Each row below holds a small network's activations on one input, seen along a few directions.
In each table, some parts of the input vary, and every possible input appears once, in random order.
A made-up example of a description, with smaller parts first: line(4) and (point or (values(2) and ring(5)) or line(11)).
Shared parts are said once, and a part with two or three values counts as separate values.
(in the rows, 128 means zero)

Other details of the inputs shift rows strongly along two fixed directions, in all tables alike. That doesn't count.

A family of inputs:
r1: [113  74 114  18 166 185 212 190 130 190 102  96 173]
r2: [ 36  98 125 114  66 135 159 119 154  89  68 136 145]
r3: [242 137 110 113 192 133 118 153 115 176 146  88 124]
r4: [143 166 148 199 108  93  79  61 108  99 171 151 108]
r5: [ 29 107 136 126  54 138 183 118 156 113  87 152 154]
r6: [143 162 157 226 101 115  73  68 114  85 148 147  89]
r7: [ 63  96 137 125  61 165 192  95 110 163  93 145 175]
r8: [137 171 160 207  93 100  61  97 109  93 143 134  88]
r9: [ 84  47  88  22 198 155 172 184 166 156 100 122 134]
r10: [ 39 100 150 145  64 156 160 125 154 120  73 151 125]
r11: [208 162 121  97 197 120 102 205 121 111 163 124 128]
r12: [123 170 161 204  83  93  58  76 107 109 154 142  92]
r13: [196 149 128  99 204 118  87 195 119 153 178 127 108]
r14: [206 139 102  95 220 119 101 177 125  94 165 117 125]
r15: [170 174 130 205  97 128 108  42 102 136 141 120 116]
r16: [ 80  91 133 143  53 161 195  93 147 164  58 121 134]
r17: [187 154 109  87 197  88  94 185 119 113 175 108 128]
r18: [144 176 144 211  97  92  91  63 112  75 167 150 118]
r19: [ 19  95 133 121  61 117 150  94 147 119  90 142 141]
r20: [ 85  76 104  21 176 141 180 207 158 161 112 129 157]
r21: [240 144  97 110 201 132 114 141 113 171 154  84 128]
Description of these inputs: values(2) or line(4) or (values(3) and ring(5)).

A family of inputs:
r22: [ 56  83 121 140  83 147 146  98 165 110  73 132 116]
r23: [189 169 141 120 172  80  55 181 102 126 182 123 100]
r24: [197 180 142 138 192 118  78 184 117 108 189 137  94]
r25: [208 158 143 143 174  87  58 182  96 111 179 123 102]
r26: [156 179 149 221  64 110 112  57 105 119 154 152 134]
r27: [ 54  71 124 122  96 140 153  96 169 123  79 133 112]
r28: [157 184 148 213  59 107 115  57 109 116 143 143 131]
r29: [ 17 118 135  98  80 130 157 120 157 110 104 153 150]
r30: [ 52  83 109 122  88 141 162  87 161  96  85 132 138]
r31: [205 159 151 142 182 110  77 181 110 101 177 135 100]
r32: [118  84  73  45 211 119 152 167 157 143 128 113 133]
r33: [ 56  97 117 142  82 157 143 103 153 105  55 132 124]
r34: [ 69 108 126 124  73 151 186  94 137 131  85 110 158]
r35: [ 68 101 124 115  83 158 180  88 124 139  91 121 152]
r36: [135  94  73  46 203 146 146 181 144 115 100 108 148]
r37: [106  99  97  22 187 106 137 211 136 136 134 116 154]
r38: [237 173 129 144 166 114  95 160 112 155 164 112 112]
r39: [122  80  86  55 210 127 140 182 163 158 114 110 112]
r40: [152  86  93  46 192 147 172 182 134 171 133 121 164]
r41: [125  90 113  46 193 135 158 207 143 108 130 132 153]
r42: [158 104 107  54 176 147 168 194 147 173 100  93 136]
r43: [142 169 169 221  71 134  89  52  87 138 143 135 104]
r44: [ 41  86 134 114  75 118 159 122 135  97  89 150 155]
r45: [ 76 109 125 122  67 145 191  99 147 131  81 118 160]
r46: [ 72  88 136 143  76 160 172 109 143 162  84 142 141]
r47: [152 102 109  54 183 156 164 191 139 170 105  84 136]
r48: [225 163 127 137 186 121  90 130  85 148 198 121 133]
r49: [222 169 140 139 175 129  82 139  91 155 171  98 105]
r50: [ 49  79 116 118  95 126 163  77 163 107  87 138 136]
r51: [115 187 160 205  84 112 101  86 115  70 167 166 115]
r52: [222 169 127 134 188 122  89 126  79 147 192 111 129]
r53: [141 165 173 228  64 131  92  49  94 139 143 149 109]
r54: [103 193 174 211  65 102  66  93 122  99 160 157  98]
r55: [156 171 161 224  56 119 104  69 112 136 135 152 110]
What is each input in this table made of? -> values(2) and (line(4) or ring(5) or ring(8))
The inputs of r26 and r55 match in every part but the values(2) part. If r34 is changed in the same way as r26 into r55, which row does it become? -> r47
A walk changes only the line(4) part. It starts at r33 and steps to r22. List the rest of the walk in order. -> r27, r39
Which other rows does r36 become when the line(4) part takes its other values? List them by row number. -> r30, r32, r50
Which other rows does r52 become when the values(2) part takes its other values? List them by row number. -> r43
Which other rows does r24 become when the values(2) part takes its other values? List them by row number. -> r51

A family of inputs:
r56: [169 169 142 153 142 101  86 130 105 112 175 135 119]
r57: [205 166 137 169 135 130 104 100  94 150 157 111 123]
r58: [103  82 100  48 181 138 152 183 153 143 112 119 133]
r59: [204 164 138 174 134 131 109 100  99 152 158 120 122]
r60: [168 169 146 154 141 105  83 135 108 121 172 135 114]
r61: [141  83  94  48 172 158 185 172 141 187 100  97 154]
r62: [177 161 127 154 152 103  84 121 115 103 165 128 113]
r63: [ 34 113 154 170  31 139 152  81 141 112  82 153 133]
r64: [ 33 105 148 173  38 137 146  68 149 106  78 150 122]
r65: [103  81  95  45 184 133 155 181 150 135 115 119 138]
r66: [180 164 132 162 148 108  83 124 118 106 160 124 107]
r67: [ 34 116 147 165  34 135 159  74 141  99  86 154 142]
r68: [112  91 105  49 171 145 167 195 150 140 106 117 145]
What is each input in this table made of? -> values(3) or (values(2) and ring(5))
Which other rows does r66 become when the values(2) part takes its other values? List them by row number. -> r68
